These are the activations of a small neural network, seen along a few directions. Each row is one input.
In each table, some parts of the input vary, and every possible input appears once, in random order.
A made-up example of a description, with smaller parts first: one of 2 separate values, together with either a single point or one of 9 places around a ring or (one of 4 places along a line, together with one of 8 places around a ring).
Shared parts are said once, and a part with two or three values counts as separate values.
In the rows, zero is written as 128.

Other details of the inputs vary at random and push rows far along three fixed directions, the same in every table; ignore that.

Table:
R1: [174  64 136  90 169 133 104 114 137 111 151]
R2: [ 77 135 128 100 158 108 144  85 148 182 133]
R3: [ 74 124 131 110 133  99 154  86 146 176 129]
R4: [120 156 112 195 143 167 127 117 145 128  68]
R5: [101 159 113 191 124 153 113 123 137 149  78]
R6: [173  93 135 170 169 156  80 138  97 132  87]
R7: [120 127 133  71 192 127 140  98 167 132 148]
R8: [164 158  79 164  54 136 139 120 114 110 147]
R9: [110 125 136  67 192 125 115 102 180 145 151]
R10: [118 128 156  65 181 138 110 127 155 129 162]
R11: [ 78 159 102 148  70 122 156 109 124 145 146]
R12: [113 167 100 166  54 116 150 142  86 103 129]
R13: [ 78 152 134 173 182 166 124  86 154 194  71]
R14: [ 87 161  98 150  81 109 173 105 107 139 137]
R15: [110 115 130  57 103  96 150 131 147 108 200]
R16: [121 161  84 169  57 101 145 141 103 100 118]
R17: [161 132 149 163 160 144  98 190 103  97  78]
R18: [ 99 147 118  96 150 134 128 102 162 148 146]
R19: [214  87 142  80 100  80 114 190  95  71 177]
R20: [111 144 113 168  54 109 162 146  92 106 125]
R21: [118 111 130  62 112  82 168 125 131 101 190]
R22: [114 129 149  67 200 136 139  95 159 135 154]
R23: [122 155  91 163  59 115 152 139 110  95 125]
R24: [121 143 123 169  39 115 127 187  85  96 128]
R25: [143  89 145  74 163 123 125  92 146 184 147]
R26: [102 169 104 162  47 119 130 151  90 117 136]
R27: [101 147 109 136 101 131 169 105 136 122 143]
R28: [147 106 158  65 113  99 109 186 117  75 180]
R29: [ 85 155 146 175 175 165 118 117 126 185  79]
R30: [188  63 178  79 156 114  94 168 114 139 133]
R31: [107 110 149  71 186 125 129 105 175 148 146]
R32: [104 130 109  68  81  89 180  97 139 101 197]
R33: [112 141  87 102 101 134 150  50 150 197 161]
R34: [118 115 132  59 111  82 163 120 129  98 189]
R35: [161  83 124  81 183 138 105  90 145 131 158]
R36: [125 135 131 187 182 168 139  58 144 204  73]
R37: [151 135 165 157 152 178  79 192 122  96  96]
R38: [146  80 162  89 182 100 148  84 142 173 136]
R39: [137 167  95 150  61 137 140 163 107  72 150]
R40: [139 149 131 158 194 172 103 132 152 122  79]
R41: [ 80 142  96 117 122  98 177  59 157 155 138]
R42: [151 146 157 152 167 185  75 194 126 103 103]
R43: [203 111 153 169 163 173  93 164 125 108  89]
R44: [ 73 142 107 106 127  92 149  79 150 173 142]
R45: [174  92 104 143  86 122 107 140  96  90 143]
R46: [134 147 102 152  84 131 143 144 126  88 124]
R47: [118 126 123 135  82  94 124 153 120 113 126]
R48: [ 83 143 160 177 165 160 119 111 125 183  70]
R49: [185  44 163  95 172 109  93 147 109 109 135]
R50: [111 154  94 198 106 184 135  63 137 212  82]
R51: [168  89 171  74 115  85 123 201  97  55 162]
R52: [160 114 164 167 159 142 102 190 106  98  68]
R53: [160 112 163 167 168 138  97 184 116  99  64]
R54: [157 128 151 159 162 166  75 187 142  97  83]
R55: [135 146  84 164  38 122 134 117  91 164 129]
Description of these inputs: one of 5 places along a line, together with either one of 3 separate values or (one of 2 separate values, together with one of 4 places along a line).
- The inputs of R22 and R12 match in every part but the place on the line of 5. If R7 is changed in the same way as R22 into R12, which row does it become? => R17
- Change only the choice among 2 separate values in R42. List by row number the other rows that result. => R39
- Change only the place on the line of 4 in R41. List by row number the other rows that result. => R21, R23, R34
- Change only the choice among 3 separate values in R49. List by row number the other rows that result. => R30, R38

Table:
R56: [ 81 122 138  98 115  89 178  79 127 173 154]
R57: [135 125 104 116  64 100 122 154 100 100 163]
R58: [121 110 149 125 113 103 133 157 106 119 122]
R59: [122 112 109 101  87  97 162  94 116 111 179]
R60: [101 127 120 115 126 140 132  75 149 179 145]
R61: [131 152 104 109  51 113 151 125 125 142 170]
R62: [151 129  88 149  77 139 121 132 105  90 150]
R63: [164 116 122 127 107 109 125 165 122  86 129]
R64: [ 94 141 139 124 140 128 162  91 135 196 124]
R65: [143 158  83 209  89 168 114 129 103 113  93]
R66: [160  93 135  80 168 133 115 115 135 110 169]
R67: [169 129 111 157 129 163  97 149 123 101 110]
R68: [111 154  99 193  82 158 117 114  98 147 112]
R69: [186  88 168 129 175 121  88 193 117  76 104]
R70: [174 117 140 145 109 134  75 200 122  97 110]
R71: [126 113 147 137 142 132 113 150 119 139 105]
R72: [165 108 144 130 208 157  87 130 157 130  98]
R73: [151 101 175 121 165 107  99 183 111 113 101]
R74: [135  87 184  82 182  94 116 165 123 122 117]
R75: [122 144  94 125  41 103 145 123  99 121 176]
R76: [141 172  85 238 105 182 104 133 102 124  56]
R77: [111 110 124  96  71  82 151 122 100 118 180]
R78: [161 108 127  92 171 131 106 128 148 114 133]
R79: [ 59 164 146  64 163 128 148 130 170  96 175]
R80: [143 105 149 139 185 163 115 113 137 140 108]
R81: [197  95 150 124 178 137  74 187 126  76 116]
R82: [105 153 122 157 142 141 174  68 128 180 107]
R83: [121 145 132 173 169 161  98 120 140 173  70]
R84: [109 115 127 111  61  85 155 132  99 114 166]
R85: [133 105 166 131 215 137 124 122 139 142  77]
R86: [163 164 116 194 142 195 113 130 124 143  82]
R87: [143 121 135 130 205 165 104 100 166 160  88]
R88: [148 116 116 133  91 108 136 147 102  86 139]
R89: [188 115 117 108 106 118 106 170 137  77 145]
R90: [131 139  87 154  93 159 130  91 140 135 131]
R91: [ 98 167  95 205 100 153 118 114 107 163  76]
R92: [ 49 206 136 175 176 186 127 141 160 122  76]
R93: [117 107 184 133 206 122 118 138 134 161  74]
R94: [135 155  87 142  11 117 138 136 108 116 166]
R95: [ 99 130 136 138 160 132 172  59 140 175 114]
R96: [ 86 157 132 163 122 133 165  89 113 194 104]
R97: [133 114 106 101  66 101 122 146 102  99 182]
R98: [163 128 123 164 151 161  95 137 150 124  90]
R99: [171 101 159 125 173 118 108 167 121  94 105]
R100: [164 123 119 138  84 114  87 190 112  87 131]
R101: [118 150 126 183 148 170  96 123 138 175  62]
R102: [108 148  91 162  60 145 127 108 123 150 131]
R103: [ 94 144 140 191 153 145 120 117 111 174  56]
R104: [109 122 136 143 123 137 127 117 118 154 122]
R105: [159 109 149 110 150 113  92 174 119 109 125]
R106: [146 107 102 106  68 103 142 138 114  84 176]
R107: [114 101 183 137 206 122 113 137 137 161  75]
R108: [105  89 159  82 147  95 142 118 125 141 150]
R109: [102 122 143  90 186 138 135  62 160 200 142]
R110: [ 87 160 166  97 193 132 111 185 172  76 125]
R111: [ 86 119 165  80 171  99 177  80 141 197 140]
R112: [139 129 141 174 153 134 129 139 123 122  73]
R113: [160 125 127 119  93 113 100 176 127 105 133]
R114: [139  97 136  57 141  97 158 100 145 127 185]
R115: [157 125 132 164 116 132  82 186 104 102 103]
R116: [119 133 116 116 172 155 145  49 161 179 136]
R117: [148  88 163  69 147  82 116 173 131 110 148]
R118: [ 85 175 148  96 161 131 121 189 156  65 130]
R119: [116 139 108 164 107 158 109 117 119 149 115]
R120: [ 78 116 160 101 186 117 159  58 141 207 129]
R121: [124  99 151 114 130 114 119 144 105 123 136]
R122: [140 105 162 121 163 122  99 172 122 128 100]
R123: [129 108 130  83 130 117 119 121 147 144 153]
R124: [134 107 137  16 129  80 153 109 146 146 213]
R125: [ 79 172 137 102 129 139 127 180 146  60 154]
R126: [124 125 113 150  57 119 126 156  97 111 138]
R127: [154 107 135  80 127 104  99 165 127 105 150]
R128: [112 121 122  91  76  89 159 115 119 138 178]
R129: [169  85 148  78 203 152  96 124 153 115 146]
R130: [113 129 134 164 111 126 123 143  99 136  99]
R131: [126 148  79 146  18 120 129 130  99 109 168]
R132: [144 104 131  54 162 122 145  74 170 150 181]
R133: [ 28 215 118 100 129 129 193  94 172 142 158]
R134: [108 172 162 110 171 137 105 216 153  51 117]
R135: [131  91 130  78 111  88 157 117 124  98 175]
R136: [ 91 156 106 143  98 116 202  61 128 172 133]
R137: [154 117 134  60 159 127 147  94 164 148 170]
R138: [108 180  87 181  50 139 151 113  98 158 126]
R139: [138 132 128 159 198 161 110 102 146 153  81]
R140: [141 147  89 168  93 160 124 112 135 128 114]
R141: [ 94 137  87 141  99 121 171  66 139 156 136]
R142: [176 125 107 121 108 122 109 156 130  84 138]
R143: [148 132 125 198 138 155 107 150 125 120  69]
R144: [ 95 151  87 182  56 127 176  78 107 136 126]
R145: [146 109 144 108 161 138  93 147 133 133 124]
R146: [151 112  98  78  81 113 140 102 142 104 197]
R147: [157  97 141  95 159 114 120 149 135 103 130]
R148: [166  99 142 120 112  91 124 180 114  68 132]
R149: [141 104 142 115 108  92 113 176 119 106 134]
R150: [133 119 121 105 100 100 162 106 116 115 167]
R151: [165 133 126 197  43 109  92 230  66  59  98]
R152: [123 140  92 123 103 127 157  71 130 141 163]
R153: [114 179  80 251  66 156 136 121  90 128  55]
R154: [ 42 202 131 120 145 148 162 112 167 125 139]
R155: [151 104 159 164 193 170  99 141 116 123  81]
R156: [120 131 129  96 195 141 158  55 157 186 141]
R157: [114 121 145 162 187 151 140  95 135 158  76]
R158: [103 153  96 131  94 121 190  70 135 167 147]
R159: [143 105 107  68 124 117 138  86 146 119 193]
- What do these inputs look like to the network? => one of 8 places along a line, together with either a single point or (one of 2 separate values, together with one of 6 places along a line)
- The inputs of R87 and R137 match in every part but the place on the line of 8. If R74 is changed in the same way as R87 into R137, which row does it become? => R111
- The inputs of R83 and R131 match in every part but the place on the line of 8. If R89 is changed in the same way as R83 into R131, which row does it become? => R146
- The inputs of R155 and R150 match in every part but the place on the line of 8. If R97 is changed in the same way as R155 into R150, which row does it become? => R75
- List by row number the other rows that have the place on the line of 8 in common with R157. => R57, R58, R65, R67, R71, R88, R92, R123, R130, R140, R141, R145
- Change only the place on the line of 6 in R103. List by row number the other rows that result. => R74, R91, R101, R122, R127
- Change only the choice among 2 separate values in R139. List by row number the other rows that result. => R105
- List by row number the other rows that have the place on the line of 8 in common with R81. => R69, R70, R72, R98, R100, R107, R110, R115, R143, R148, R149, R151
